A small network was shown many inputs. Here are its activations along a few directions, one row for each input.
Each table varies a few parts of the input and shows all the possible inputs, shuffled.
Descriptions start from the smaller parts, as in this example, which fits no table here: ring(5) and (point or ring(9) or (values(2) and line(6))).
Shared parts are said once, and a part with two or three values counts as separate values.
(in the rows, 128 means zero)

Other details of the inputs shift rows strongly along three fixed directions, in all tables alike. That doesn't count.

Rows:
R1: [133 108  94 184 132  97 147 123 152 110 125  74 129 163]
R2: [143 141  55 158 164  87 187 133 158 136 148 125 115 123]
R3: [115 159 146 111 114  81 151 171 125 158 144 136 107 141]
R4: [135 107 121 124 136 215  85 106 124 106 102 115 133  83]
R5: [170 148  88 155 149  96 168 146 146 143 105 107 102 122]
R6: [168 114 124 160 150 103 118 126 104 116  92 109 141 164]
R7: [ 72 125 118  80 111  80 132 167 145 113 185 192 102  76]
R8: [136 180 177 104  89 136 128 143 102 146 130  89 140 159]
R9: [ 75  95  71 114 151 114 129 142 140  79 162 157 112  44]
R10: [134 114 194 137  84 135 112 145 109 127 107 123 118 172]
R11: [ 80 131 158  68  75 161  88 153 114 111 165 161 131 106]
R12: [ 79 156 102 105 102  36 163 179 123 125 175 130  99 120]
R13: [135 109 153 120 175 204 114  80 127 132 113 139 140  83]
R14: [121 160  60 152 166  81 179 106 157 121 152  86 137 116]
R15: [192 121 133 166 150 128 123  99 109 157  93 127 154 182]
R16: [170 109 162 188 142 138 135 126 135 142  82 110 123 166]
R17: [175 150 159 150 160 149 150 129 121 157  84  94 132 131]
R18: [144 173 157 105  79 152 137 148 118 157 124 124 139 180]
R19: [156 116  91 149 163 208 116  84 145 119  86 109 138 100]
R20: [125 169 165 111  88 144 123 158 100 151 127  97 133 172]
R21: [ 64 136 163  65  90 158  96 127 120 129 166 169 133 117]
R22: [149 104  85 151 165 161 126 121 129 106  93 107 114  70]
R23: [127 130 122 117 101  66 109 137 115 117 149 124 148 176]
R24: [143 165 126 101  94  95 155 143 135 157 148 149 101 145]
R25: [ 85  97 133  98 156 176 106 102 133 123 148 176 124  76]
R26: [ 79  65 109 140 141 118 118  90 164  99 169 183 117  87]
R27: [145  76 150 145 175 167  72  96 112 110  90 165 151 108]
R28: [139 115  49 162 160  58 144  98 149 114 139 113 158 152]
R29: [144 170 188 104  96 123 138 156  92 151 114 103 125 146]
R30: [108  99 186 117  82 174  93 103 134 127 123 149 143 159]
Each input here is: ring(5) and (values(2) or line(4)).
The inputs of R15 and R6 match in every part but the ring(5) part. If R13 is changed in the same way as R15 into R6, which row does it become?
> R29
Start at R2 and move only the ring(5) part, one step at a time. The first step leads to R7. Which rows follow, in order?
> R9, R11, R18
Which other rows does R15 become when the values(2) part takes its other values? List them by row number.
> R26
List by row number the other rows that have the ring(5) part in common with R7.
> R3, R5, R16, R17, R27
